These are the activations of a small neural network, seen along a few directions. Each row is one input.
Each table varies a few parts of the input and shows all the possible inputs, shuffled.
A made-up example of a description, with smaller parts first: one of 6 places along a line, together with either a single point or one of 9 places around a ring or (one of 3 separate values, together with one of 5 places around a ring).
Shared parts are said once, and a part with two or three values counts as separate values.

Other details of the inputs vary at random and push rows far along two fixed directions, the same in every table; ignore that.

A family of inputs:
row 1: [  1 -39  31   3  24   8 -29  15  32  28  30 -34 -31  32   9]
row 2: [-10 -50  19   0  34  -2 -25 -17  14  38  22 -55   2  21  20]
row 3: [ 21 -69  24  -4  25   1 -22  -9   1   4  68 -21 -84   4  28]
row 4: [  7  15 -32  11  -7   4  33  11 -32 -69  14  36 -31 -41  -8]
row 5: [ -9  24 -15  10   2  22  21 -37 -53 -42  -1  44 -27 -18 -18]
row 6: [ 31   5  45  -6   5 -35 -31  60  85  61 -40 -40  70   3 -20]
row 7: [ -4  70 -34  15 -44  17  32   1 -26  -2 -54  28  63  25 -10]
row 8: [-44  76 -47   6  -5  19   7  20   3 -15 -23  36  68  -6  -7]
row 9: [-20  24 -17 -43   1 -26  -2 -39 -28 -29 -10  57 -13 -69  -5]
row 10: [ 14  18  33  21   6  17 -30  40  31  75 -25 -63  71  58   0]
row 11: [  2 -88  21 -14   3  -8  -5 -24  13   1  45 -22 -85  30  26]
row 12: [ 19 -86  33   2  19 -15  -5 -12 -37 -11  25 -70 -69   2  -1]
row 13: [  1 -17 -37  -9 -29   3  37 -49 -55 -76  41  69 -88 -31  20]
row 14: [ -2  64 -26  31 -13  19  35  25  -8 -27 -47  19  67  -9 -40]
row 15: [ 17  -1  18  19 -12  12  -6  24  67  76 -25 -44  72  71   6]
row 16: [  2  77 -13 -20 -45 -19  20   0  24   8 -53  68  57 -20 -18]
row 17: [  7 -54  27   8  22  -6 -11  35  36   5  17 -55 -26  19   0]
row 18: [ -2  -2   4 -36  -1 -25   7 -59 -58 -55  10  78 -91 -77 -15]
row 19: [-32  76 -37   8 -10  16  11   3 -39  -5 -40  13  82  -2  -6]
row 20: [ -1 -45   4  -3  25  -3 -32  11  31  34  48 -42  -7   9  38]
Description of these inputs: one of 4 separate values, together with either a single point or one of 4 places along a line.
Q: The inputs of row 1 and row 11 match in every part but the choice among 4 separate values. If row 10 is changed in the same way as row 1 into row 11, which row does it become?
A: row 7
Q: Which other rows does row 13 become when the choice among 4 separate values takes its other values? List them by row number.
A: row 3, row 4, row 20
Q: Which other rows does row 18 become when the choice among 4 separate values takes its other values? List them by row number.
A: row 6, row 9, row 16

A family of inputs:
row 21: [-14  41 -35   9 -15  21  32  -4 -11 -42   2  56   0 -18  -9]
row 22: [ 17 -35  23  14  17   1  -9  24  35  17   8 -38  -7  18  -5]
row 23: [  -2  -78   22  -20   15  -17   -2  -59  -34  -27   33   -2 -105   -6
    7]
row 24: [ 15 -90  28  -8  17 -19 -14  -7  -9  -2  36 -55 -77  11  18]
row 25: [ 17  -4  18  13   7  14 -26  18  38  64   7 -37  39  45  19]
row 26: [-12  51  -6 -26  -9 -18   4 -20 -13 -20 -29  67   2 -49 -23]
row 27: [ -4  77 -24  17 -28  26  22  14   7  14 -34  32  77  12 -11]
row 28: [ 19 -32  24   6  -5  -3  -7  23  34  22   8 -31 -12  36   6]
row 29: [-10  65 -39  19  -9  29  15  16   4 -20  -6  51  39  -2  -4]
row 30: [ -6   7 -22 -29  -3 -26  16 -32 -31 -67  10  71 -55 -79 -10]
row 31: [ -9  52 -35  16 -11  10  25  23  -2 -30 -31  26  48 -14 -21]
row 32: [ 22   7  36 -13  -3 -24 -39  62  88  78 -19 -41  67  19   7]
row 33: [-15  67 -44  10 -22  21  12  19 -11 -16 -11  38  44   5   8]
row 34: [  6 -85  42 -12  30 -15 -22 -31  -9  10  25 -47 -76  11   7]
row 35: [  7 -13  16   5  -2   4 -15  16  43  66   0 -49  50  39  20]
row 36: [ 11 -21  14  11   4  -5 -12  38  68  41  -3 -43  42  36   8]
row 37: [  8 -27   8   2  10   3 -23  -6  11  42  21 -36   8  26  29]
row 38: [ 26   6  40  -5  10 -16 -36  59 104  74 -13 -29  61  13  -6]
row 39: [ 23 -70  29  -3   7 -12  -3 -32  -8   5  25 -27 -62  12  11]
row 40: [-10 -64  25 -11  32 -11 -19 -28 -32  -1  23 -49 -50  -2   7]
row 41: [  8  47  -7 -16 -17 -15  13 -17 -19 -21 -25  63   6 -51 -20]
row 42: [  2 -31  10  -2  -4   1 -10  17  29  30  22 -36  -3  31  25]
row 43: [  0 -89  33 -18  29 -22 -23 -34 -13  10  25 -54 -67   7  14]
row 44: [  4  -6  38 -27  13 -33 -42  19  65  73 -19 -32  45   4   5]
row 45: [ 20  -9  33  22  16   8 -18  29  21  51 -10 -64  43  31  -5]
row 46: [ -9 -82  13 -26  14 -24  -3 -63 -38 -28  32  -9 -97 -11  15]
row 47: [-26  66 -24   2 -19  21  16  -5  -5  -2 -28  44  46   4 -13]
row 48: [-11   6 -24  12   9  12  31 -23 -66 -82  14  39 -56 -47 -23]
row 49: [  8 -62  20  -6   4   1  -5 -12   1   1  46 -21 -73  17  22]
row 50: [-17  75 -45  18 -11  25  10  30  19  -2 -17  35  77   5   3]
row 51: [-10 -80  20 -20  29 -10 -35 -40 -10  20  49 -37 -66  15  36]
row 52: [ 18 -36  21   4   9  -9 -12   3   9  32  -4 -54   9  19   7]
row 53: [ -1  41 -24  12 -20  12  29   8 -35 -48 -21  38  -4 -13 -23]
row 54: [-32  75 -31   2 -21  17  10   9  10  16 -39  28  84  11  -7]
row 55: [ 24 -33  30  10  10  -2 -10   5  12  32  -3 -46   0  23  -1]
row 56: [ -9  39 -27  11  -6  10  24 -13 -61 -38 -20  18  20 -27 -17]
row 57: [ -1 -20 -21  -9 -12 -11  29 -56 -63 -57   9  33 -58 -30   1]
row 58: [ -14  -10  -42  -14  -23   -8   45  -54  -89 -108   19   70  -98  -48
   -3]
row 59: [ -8  10 -21   8  -3  11  30 -19 -79 -79  10  35 -61 -36 -19]
row 60: [  6 -88  27   2  39 -11 -15  -7  -8  -7  47 -62 -66  -3  12]
row 61: [-24  70 -30   5 -10  25   3  -4 -13  -3 -21  47  44   6  -6]
row 62: [-15   7 -30   2  -3   4  29 -21 -83 -79  10  28 -52 -40 -11]
row 63: [-19  70 -40  15 -21  22  22  31  27  -2 -23  32  79   3  -5]
row 64: [  7  83  -7  -6 -28  -5   3  43  33   7 -43  49  63 -21 -23]
row 65: [ 18 -17  22  16   4   3 -11  40  70  41  -2 -35  32  40  -1]
row 66: [  0   6  36  16  21  10 -31  40  43  67 -24 -66  68  43  -9]
row 67: [ -9  51 -37   9 -18  24  18   0 -32 -38   4  55  -5  -5   2]
row 68: [  3  63 -13 -16 -21 -17   6   2   1   2 -40  46  55 -41 -14]
Q: What do these inputs look like to the network?
A: one of 2 separate values, together with one of 4 places along a line, together with either a single point or one of 5 places along a line
Q: The inputs of row 55 and row 53 match in every part but the place on the line of 4. If row 39 is changed in the same way as row 55 into row 53, which row does it become?
A: row 28
Q: Which other rows does row 36 become when the place on the line of 5 takes its other values? List them by row number.
A: row 31, row 50, row 60, row 63
Q: Which other rows does row 32 become when the choice among 2 separate values takes its other values? List them by row number.
A: row 64
Q: Which other rows does row 65 become when the choice among 2 separate values takes its other values? List them by row number.
A: row 36
Q: Which other rows agree with row 43 in the place on the line of 4 and the choice among 2 separate values? List them by row number.
A: row 40, row 44, row 46, row 51, row 54
